These are the activations of a small neural network, seen along a few directions. Each row is one input.
Each table varies a few parts of the input and shows all the possible inputs, shuffled.
Descriptions start from the smaller parts, as in this example, which fits no table here: one of 3 separate values, together with either a single point or one of 11 places along a line or (one of 4 places along a line, together with one of 8 places around a ring).
Shared parts are said once, and a part with two or three values counts as separate values.

Rows:
row 1: [ 19 -19  47   7   3 -12 -15 -11   5  -9 -35  11 -30]
row 2: [  5 -41 -12   1  22  30  -6  13   1  31  13  23 -58]
row 3: [-32   1 -56  10  -2  30  23   0   7  19  37 -32   6]
row 4: [-11 -20  22 -17  15   4 -44  28 -32  -5 -55  35  -2]
row 5: [-43  22 -42   4 -10  31   2  12 -10  11   6 -22  26]
row 6: [-18  25  -7   2 -34  -5   9 -10   8 -13 -19 -22  48]
row 7: [ -6 -18   0  -6  15  28 -27  26 -17  22 -19  33 -39]
row 8: [ 15 -29   6   1  24   1 -13  -6   0  17  18  26 -51]
row 9: [-35  18 -31  15 -11   0  -6   6 -18   4   1  -6  51]
row 10: [ 16 -16  36  -6  -9  -8 -21   6   3  -5 -43  31 -19]
row 11: [-21  12 -38   8  -1   0  16 -19   4   7  42 -30  13]
row 12: [ 92 -12  21  -5  31 -30  26  25 -19 -18  61  42 -29]
row 13: [-33  29 -11  -8 -12   3  12  -1  -7 -16  -6 -16  47]
row 14: [-15  22   2  14 -22 -11  15 -28  10 -18 -11 -43  35]
row 15: [ -4  29  -2   9 -14 -14  18 -29  47   2   5 -52  21]
row 16: [ 32 -22  31 -10   0  -3   0 -20  27   0  -1  11 -54]
row 17: [ -3  19 -14  -4 -24  -5  31 -35  31 -10  22 -45  11]
row 18: [  0 -23  11   6  15  -2 -35  20 -24  12 -24  48 -15]
row 19: [ 56  29 -21   0   5 -34  58   9 -20 -22  84 -16  35]
row 20: [  2 -12  32 -17  14   0 -18  15 -11  -7 -31  38 -19]
row 21: [ 31 -13  44   2   9 -13 -12 -14  42  12 -18   2 -44]
row 22: [-46  20 -18  -7 -12   9 -15  12 -25 -13 -28 -17  65]
Question: What do these inputs look like to the network?
Answer: one of 2 separate values, together with either a single point or one of 10 places around a ring
Question: Changing only the choice among 2 separate values turns row 9 into row 18. The same change can be made to row 15. Which row results?
Answer: row 21
Question: Change only the choice among 2 separate values in row 22. List by row number the other rows that result.
Answer: row 4

Rows:
row 23: [-10  23   3   7 -15 -19 -13   6 -25 -13 -27   5  51]
row 24: [ 25 -34  30   6  13 -14 -18 -18  21  16  -9  22 -49]
row 25: [-39  -1 -11  17  -5  15 -19   2   6  19 -31 -18  13]
row 26: [  8  24  -7  -3 -12 -19  30  -8 -10 -20  33 -24  34]
row 27: [-10  21  18 -10 -19 -11  17 -24  28 -20 -23 -27  18]
row 28: [ 23  25 -35  -7 -14   1  48   6   9  -6  54 -29  22]
row 29: [-20   6 -20  15   5   4  -7  25 -24   8  -6  -1  36]
row 30: [ 49 -27  27  -1  25 -18 -11  14 -12   1  11  44 -38]
row 31: [ 51 -27  32  -6  27 -10 -12  22 -15  -1   4  50 -47]
row 32: [-14  17 -37   1   8  14  13  16 -11  15  38  -1  20]
row 33: [ 53 -27  37 -11  29  -2 -13  31 -19  -3  -2  55 -57]
row 34: [ 31 -34  46  -9  19  10 -21   8  11  11 -27  38 -77]
row 35: [-18   8 -15  18 -23   3  16 -30  20  -3   9 -31  12]
row 36: [-33   1 -43  12  12   7 -12  17 -30  13  20   8  23]
row 37: [ 46 -26  21   4  23 -26 -10   5  -9   3  17  39 -28]
row 38: [-43 -24   2 -27  -6  45 -29  18 -16   4 -54  25 -19]
row 39: [  5  17 -26  -5 -23  13  37 -15  40   4  28 -46  -1]
row 40: [ 27 -34  35   1  15  -6 -19  -9  18  14 -15  27 -58]
row 41: [-24 -16  -8 -31   4  34 -19  42 -49  -9 -30  42   3]
row 42: [-10  17   1   0 -20  -7  20 -29  22  -9   8 -40  12]
row 43: [-52  -6 -34  14   2  18 -24  -6   0  24  -5  -9   0]
row 44: [  2  13 -39   3  11   2  31  -4 -15  -3  56 -28  19]
row 45: [-14  18  26  -3 -17 -11 -14 -16  22 -17 -41 -25  31]
row 46: [  9  29  10 -12 -10 -23  27  -2  -3 -32   3 -11  41]
row 47: [-28  15  12   9 -24  -7 -24 -16   7  -2 -52 -12  28]
row 48: [-33  10 -28   4  -2  26   1  -6  20  26  13 -18  -3]
row 49: [ 29 -34  41  -3  17   2 -20  -1  15  13 -21  33 -68]
row 50: [  5  26  17  -5  -7 -23  -4   6 -10 -29 -16  -8  54]
row 51: [-17   6 -30   5   2  13  20 -25  17   8  31 -44  -4]
row 52: [  1  15 -23  17 -14  -8  27  -9 -11 -14  34 -14  35]
Question: Changing only one part turns row 26 into row 42. The same change can be made to row 36. Which row results?
Answer: row 43
Question: What do these inputs look like to the network?
Answer: one of 2 separate values, together with either a single point or one of 4 places along a line or one of 10 places around a ring
Question: Change only the choice among 2 separate values in row 27. List by row number the other rows that result.
Answer: row 46

Rows:
row 53: [ -6 -24  27  -4   0   0 -22 -11   6  -1 -29  23 -25]
row 54: [-33  42 -67  25 -14 -10  19  -5 -22   1  52 -38  81]
row 55: [-45  43 -54 -14 -32  26  39  -2   0 -15  23 -53  61]
row 56: [-47  46 -38 -13 -38  19  39 -13  13 -20   5 -65  64]
row 57: [ 15 -16  -2 -10  29   3 -11  28 -21   9  12  30 -24]
row 58: [ 29 -16  28 -11   9 -18   1 -15   3 -10   3  13 -31]
row 59: [ 16  -7  32  -5   1  -4 -13  -1  19  13 -22  17 -29]
row 60: [-24 -28   6   1   5  17 -38  20 -26  14 -50  37 -20]
row 61: [ 58 -16  31 -11   8 -19   3  15  -2 -12   3  28 -18]
row 62: [ 31 -15 -26  17  14   3  35 -20  30  25  73 -20 -49]
row 63: [ 46 -12  19  -5  24  -9   8  28 -36 -11  26  43 -20]
row 64: [-18 -23  -4  -1  22  22 -32  30 -18  19 -22  40 -18]
row 65: [ 41  -3  49  -1  -3 -23  -2 -16  31 -14 -23   9 -34]
row 66: [-39  49 -19  29 -30 -30  19 -37  20 -14  -2 -73  90]
row 67: [-25 -21  17   2   4  21 -44   0   2  16 -49   9 -26]
Question: What do these inputs look like to the network?
Answer: either a single point or one of 4 places along a line or one of 10 places around a ring
